Here are a small network's activations along a few directions, averaged over the inputs that share one value of a field.
Related values have similar rows: they may be neighbours, one step apart, or belong to one group.
(in the rows, 500 means zero)
Strong random noise was added to every row along 3 fixed directions; ignore it. To show where, here is one row again and again, with new noise each time:
[501 553 509 588 585 367 523 456 644 516 504 354 562 405 718 503 447 470]
[830 729 498 630 639 403 458 522 582 348 434 300 808 431 940 587 335 275]
[432 460 517 489 582 521 563 377 455 547 433 495 408 469 534 601 508 590]
[495 410 499 546 566 482 581 353 519 488 462 412 459 423 641 585 473 578]
[453 401 513 455 579 605 588 325 355 523 393 543 362 493 489 666 520 638]


Field D:
d6: [412 102 502 611 286 458 766 317 625 612 599 311 199 281 506 512 511 677]
d11: [225 298 552 302 462 539 600 325 576 537 523 540 181 517 242 460 534 776]
d1: [220 708 584 409 396 497 367 710 422 843 601 736 374 456 152 305 555 370]
d8: [448 568 431 340 587 560 600 688 329 591 576 644 506 542 271 563 639 534]
d2: [359 561 551 599 540 398 351 540 501 636 642 584 635 510 510 320 464 365]
d7: [579 357 468 519 405 497 440 365 550 179 381 283 579 469 629 576 499 558]
d10: [674 175 357 501 443 684 717 415 476 240 611 466 364 550 434 534 513 674]
d5: [238 752 647 554 453 207 272 709 805 755 748 671 431 623 312 135 527 431]
d4: [482 573 386 532 479 592 380 700 562 488 458 488 664 658 405 359 521 455]
d12: [793 303 457 662 401 605 413 352 503 191 379 428 737 605 804 513 430 561]
d9: [324 313 529 541 501 371 607 342 584 595 524 387 397 392 544 519 530 648]
d3: [563 241 394 434 318 512 645 521 447 422 554 530 377 325 392 542 596 485]
A value of D combines one of 3 hidden first parts with one of 4 second parts; all combinations occur once.
Changing only the second part turns d5 into d2. d11 has the same second part as d5; what does that change turn d11 into?
Answer: d9
Changing only the second part turns d7 into d6. d12 has the same second part as d7; what does that change turn d12 into?
Answer: d1

Field W:
w11: [453 432 587 399 523 510 479 263 347 535 309 559 399 387 530 715 481 572]
w5: [467 685 403 493 659 442 457 653 633 412 459 390 637 638 546 541 583 488]
w3: [610  49 437 527 403 594 805 236 426 457 550 324 304 184 600 685 395 647]
w1: [347 261 525 616 581 438 520 236 473 502 494 430 541 499 667 538 523 653]
w10: [933 549 526 584 540 477 562 535 434 329 645 578 604 484 663 537 371 369]
w2: [ 67 906 525 318 416 332 224 912 674 690 592 630 496 537 104 177 663 311]
w7: [491 365 474 615 289 443 527 610 510 562 646 495 534 449 452 322 633 512]
w8: [746 130 432 741 287 731 489 280 421 272 466 394 557 437 709 485 383 612]
w4: [241 800 545 363 503 397 553 684 617 774 383 433 337 564 303 496 656 426]
w12: [309 537 648 577 492 344 353 431 750 632 540 523 387 584 480 315 423 564]
w6: [436 268 418 411 436 500 595 428 737 364 578 462 378 525 421 390 523 732]
w9: [439 143 379 612 607 481 759 341 534 501 701 387 468 337 631 500 439 600]
A value of W combines one of 3 hidden first parts with one of 4 second parts; all combinations occur once.
Changing only the second part turns w6 into w5. w10 has the same second part as w6; what does that change turn w10 into?
Answer: w9
Changing only the second part turns w3 into w7. w11 has the same second part as w3; what does that change turn w11 into?
Answer: w8
